Each row below holds a small network's activations on one input, seen along a few directions.
Each table varies a few parts of the input and shows all the possible inputs, shuffled.
A made-up example of a description, with smaller parts first: one of 8 places around a ring, together with either a single point or one of 9 places around a ring or (one of 3 separate values, together with one of 6 places along a line).
Shared parts are said once, and a part with two or three values counts as separate values.
(in the rows, 128 means zero)

Other details of the inputs shift rows strongly along three fixed directions, in all tables alike. That doesn't count.

A family of inputs:
x1: [132 151 125 120 112 144 118 150 132  99 150 128 129]
x2: [113  91 143 158 146 105 133 107 114 148  98 131 118]
x3: [132 153 122  88 127 131 157 119 157 119  85  59 131]
x4: [120 158 100  90 149 145 123 131 165 104 117  90 135]
x5: [126 155 104  87 141 125 137 130 151 111 116  70 133]
x6: [139 147 124 118 110 156 140 154 135 130 138 124 120]
x7: [128 102 136 164 149  94 117 125 126 141  98 144 127]
x8: [117  96 127 156 156 116 127 129 126 166  90 137 119]
x9: [117 107 130 164 155 115 101 140 137 124  88 156 133]
x10: [141 144 119 118 108 140 113 146 128  96 151 127 144]
x11: [118 148 127  89 135 147 147 109 153 104 117  61 131]
x12: [127 149 112  85 133 134 155 121 148 128 104  61 126]
x13: [117  90 185 134 158 131  97 173 114 117 119 122 126]
x14: [126  87 148 164 158 129  89 181 120 112 128 113 119]
x15: [130  93 144 158 130 103 131 102 115 137  96 140 135]
x16: [ 77 177  85 118 124 104 148   8 138 130 109 215 147]
x17: [112 149 122  90 129 146 147 120 145  98 110  67 131]
x18: [146  90 137 160 144 123  91 177 127 118 120 130 139]
x19: [129 149 123  96 123 150 135 130 150  91  99  77 150]
x20: [140 143 107 109 131 134 126 142 137 141 160 115 119]
x21: [124  93 133 157 159 116 127 121 131 173  99 131 116]
x22: [111 105 147 167 143 125 121 121 127 128  83 149 128]
x23: [129 146 105 112 126 145 119 157 134 120 152 128 124]
x24: [104  99 139 162 154 127 118 124 123 134  91 140 124]
x25: [144 140 114 110 129 124 133 131 132 140 164 104 117]
x26: [123  98 140 162 141 104 106 119 121 105 101 144 148]
x27: [124 149 164  93 115 146 124 149 123 105 145 135 132]
x28: [ 78 179  81 119 131 115 138  22 143 130 104 217 147]
x29: [135 144 104 109 126 134 126 153 131 134 152 118 122]
x30: [158 133 125 111 100 130 144 132 123 138 143 106 129]
x31: [157 142 109 131  88 128 124 146 107 147 189 174 131]
x32: [135  87 161 168 143 118  98 169 119 104 126 113 121]
x33: [128 158 114  90 131 142 152 132 162 121  85  71 135]
x34: [145  86 146 159 142 134 109 170 127 131 107 114 132]
x35: [141  81 167 164 132 116 127 153 113 136 117 106 111]
x36: [120 100 145 165 148  95 117 120 123 123  98 139 129]
x37: [147 124 138 133  94 132 149 118  99 166 201 146 100]
x38: [133 139 141 120 100 145 145 134 124 113 146 113 120]
x39: [117 155 105  90 139 155 143 136 156 115 101  84 132]
x40: [111 109 128 155 150  85 119  82 128 116  72 151 156]
x41: [139 134 123 134  96 124 135 134  95 141 201 162 109]
x42: [130 140 163 107 109 148 123 137 103 140 194 174 119]
x43: [119  95 135 161 162 129 118 126 134 155 100 141 119]
x44: [134 143 157  92 112 143 120 146 119 104 146 135 145]
x45: [164 137 117 132  86 120 129 138  99 145 194 164 128]
x46: [ 77 179  87 119 121 123 159   6 138 150  97 219 142]
x47: [152 130 135 136  72 142 139 129  92 136 195 166 123]
x48: [121  92 140 162 159  98 115 114 122 139 122 132 121]
x49: [153 137 118 112 103 140 140 144 129 140 140 115 134]
x50: [131 138 123 136  94 135 126 137  97 127 201 171 112]
x51: [128 162 104  91 136 131 131 138 162 106 100  83 140]
x52: [155 128 127 130  97 132 150 124 103 183 197 147  96]
Description of these inputs: one of 4 places along a line, together with either a single point or (one of 2 separate values, together with one of 6 places around a ring).
Q: The inputs of x28 and x10 match in every part but the place on the line of 4. If x48 is changed in the same way as x28 into x10, which row does it become?
A: x40
Q: The inputs of x30 and x52 match in every part but the place on the line of 4. If x26 is changed in the same way as x30 into x52, which row does it become?
A: x16
Q: Change only the choice among 2 separate values in x4. List by row number the other rows that result.
A: x43
Q: Change only the choice among 2 separate values in x21. List by row number the other rows that result.
A: x20
